Each row below holds a small network's activations on one input, seen along a few directions.
In each table, some parts of the input vary, and every possible input appears once, in random order.
Descriptions start from the smaller parts, as in this example, which fits no table here: one of 4 places along a line, together with either a single point or one of 9 places along a line or (one of 2 separate values, together with one of 8 places around a ring).
Shared parts are said once, and a part with two or three values counts as separate values.

Table:
R1: -14 71 -41 -42 42 -35 -19 -36 0 -33 50 -13
R2: -25 78 14 38 55 -45 -5 -29 -11 45 14 2
R3: -1 -56 6 -6 1 -15 30 4 -5 2 -49 11
R4: 5 -31 6 14 -32 -13 -32 25 10 -28 25 -25
R5: 1 -44 9 23 -14 8 11 -50 6 16 -38 7
R6: 5 -22 -4 15 -13 14 -2 16 26 -38 -18 -38
R7: 16 -15 -42 5 -16 26 43 20 -5 -32 -11 -48
R8: 11 -25 -34 -5 -26 1 30 33 -4 -16 14 -52
R9: -9 -34 11 16 -28 -12 5 3 2 -12 -12 -6
R10: -8 -23 5 26 -20 14 18 -11 5 -32 -35 -5
R11: 50 -18 -28 -2 -16 35 26 -1 -1 -32 -1 -50
R12: -15 -50 -9 24 -13 -16 7 -9 -5 29 -30 18
R13: -29 92 11 3 27 -42 -23 -39 -17 6 12 -7
R14: 40 -21 12 8 -15 25 -22 -5 28 -36 -12 -40
R15: 25 -60 26 -15 -1 -10 20 -17 -7 8 -40 4
R16: -18 87 32 -37 -8 50 -5 2 6 35 27 42
R17: 13 -58 5 7 -7 -31 -3 27 -40 7 -14 34
R18: 0 61 18 22 90 -53 -8 5 -22 28 14 18
R19: -52 46 27 -11 41 62 -14 -2 -10 77 30 37
R20: 5 -60 7 -7 0 -34 15 27 -22 19 -31 16
R21: 14 94 -3 -58 -8 34 -32 28 50 17 26 40
R22: -12 23 39 -44 79 53 -3 38 -25 52 36 59
R23: -11 -45 -11 39 -23 -16 -10 -10 -20 17 -13 34
R24: 23 -20 26 20 -25 22 3 -33 2 -27 -27 -11
R25: 0 -33 2 3 -22 -11 -17 29 26 -21 6 -42
R26: -22 -44 -12 28 -11 4 21 -29 9 10 -47 15
R27: -4 -29 12 30 -37 -12 -12 0 -13 -21 6 10
R28: 21 76 -20 -64 2 40 33 17 48 3 74 40
R29: -25 83 -32 -37 38 -42 -68 -31 6 -18 13 -15
R30: 16 -23 -30 6 -37 -1 13 29 -20 -25 34 -35
- Describe the family of inputs behind these rows. => one of 5 places along a line, together with either one of 2 separate values or one of 4 places along a line
- Changing only the place on the line of 5 turns R4 into R17. The same change can be made to R21. Which row results? => R22
- Which other rows agree with R27 in the place on the line of 5? List them by row number. => R9, R10, R13, R16, R24

Table:
R31: 13 -69 -6 18 -19 -8 9 -6 2 -13 -35 -18
R32: 4 49 -2 -21 4 35 -18 1 12 -14 40 -15
R33: -1 -63 -10 15 -30 -1 11 -3 -6 -17 -35 -23
R34: 13 48 -13 -22 14 -1 -11 34 13 -20 39 -34
R35: 0 -59 -9 35 -29 -2 17 5 -3 -17 -22 -18
R36: 14 -49 -1 33 -40 -3 19 3 -9 -13 -14 -18
R37: -44 61 19 22 42 -63 -53 -41 -16 29 1 28
R38: -2 72 4 -27 -14 51 -5 -27 45 1 8 13
R39: -18 -10 34 -20 3 13 -20 39 -9 53 17 73
R40: 24 -61 12 15 -16 -12 12 -5 -4 -22 -40 -7
R41: -18 36 15 -5 81 9 37 -16 -32 63 -5 36
R42: 16 45 -43 -43 5 -17 2 17 7 -30 46 -16
- Describe the family of inputs behind these rows. => either one of 3 separate values or one of 4 places along a line or one of 5 places along a line
- Start at R36 and move only the place on the line of 5, one step at a time. The first step leads to R35. Which rows follow, in order? => R33, R31, R40

Table:
R43: 6 -25 -2 9 -13 -20 -2 12 1 -8 -5 1
R44: 8 -15 -5 -10 -6 11 20 -10 10 -2 -25 1
R45: -3 -10 -3 13 -32 11 2 6 2 -11 3 -11
R46: -3 -33 -3 7 7 -15 2 5 -14 -4 -12 -5
R47: -6 -17 -10 20 -7 7 17 -8 -5 5 -6 -9
R48: 5 -29 1 2 -18 -11 -17 17 0 -10 0 -10
R49: 5 -26 -2 11 6 -24 15 -4 -20 3 -14 2
R50: 10 -13 14 20 3 14 5 -6 1 -9 -16 -24
R51: -4 49 9 -33 34 25 2 27 -3 32 39 30
R52: -3 78 -18 -24 30 -13 -14 -8 7 -10 35 -13
R53: 14 -15 -2 -10 -27 18 0 -5 17 -17 -6 2
R54: -28 58 22 -3 24 -4 -30 -26 4 31 6 36
- Describe the family of inputs behind these rows. => either one of 3 separate values or one of 9 places around a ring
- Start at R53 and move only the place on the ring of 9, one step at a time. The first step leads to R44. Which rows follow, in order? => R50, R47, R49, R46, R43, R48, R45

Table:
R55: 11 -47 -8 -1 -29 28 27 9 10 -7 -21 0
R56: 23 -52 -11 9 -38 -4 0 -1 12 -44 -23 -25
R57: -3 37 -4 -36 12 16 -13 29 -3 11 51 21
R58: 20 -55 -19 18 -40 -24 0 20 1 -49 -13 -57
R59: -4 72 7 -10 4 23 -11 -10 23 -6 25 0
R60: -6 -15 30 6 42 -8 3 15 -24 43 -5 36
R61: -5 54 -2 -31 2 21 -12 13 22 13 28 17
R62: -23 -11 25 5 26 -1 -2 -8 -10 42 -24 36
R63: -18 -5 13 12 16 -33 -6 -31 -16 17 -23 23
R64: 22 -43 -3 -5 -21 19 35 27 -9 -3 -3 -1
R65: 12 68 -13 -29 12 4 -12 -15 21 -14 25 -13
R66: -26 1 25 27 13 -3 -10 -31 -19 32 -26 24
R67: 12 -49 -2 23 -41 25 11 -10 13 -20 -18 -26
R68: 1 57 -31 -21 25 -8 -7 2 4 -26 35 -37
R69: -16 -11 -7 33 18 -56 -3 -10 -24 12 -9 4
- Changing only one part turns R68 into R69. The same change can be made to R61. Which row results? => R62
- Describe the family of inputs behind these rows. => one of 3 separate values, together with one of 5 places along a line
- Start at R64 and move only the place on the line of 5, one step at a time. The first step leads to R55. Which rows follow, in order? => R67, R56, R58
- Which other rows does R64 become when the choice among 3 separate values takes its other values? List them by row number. => R57, R60
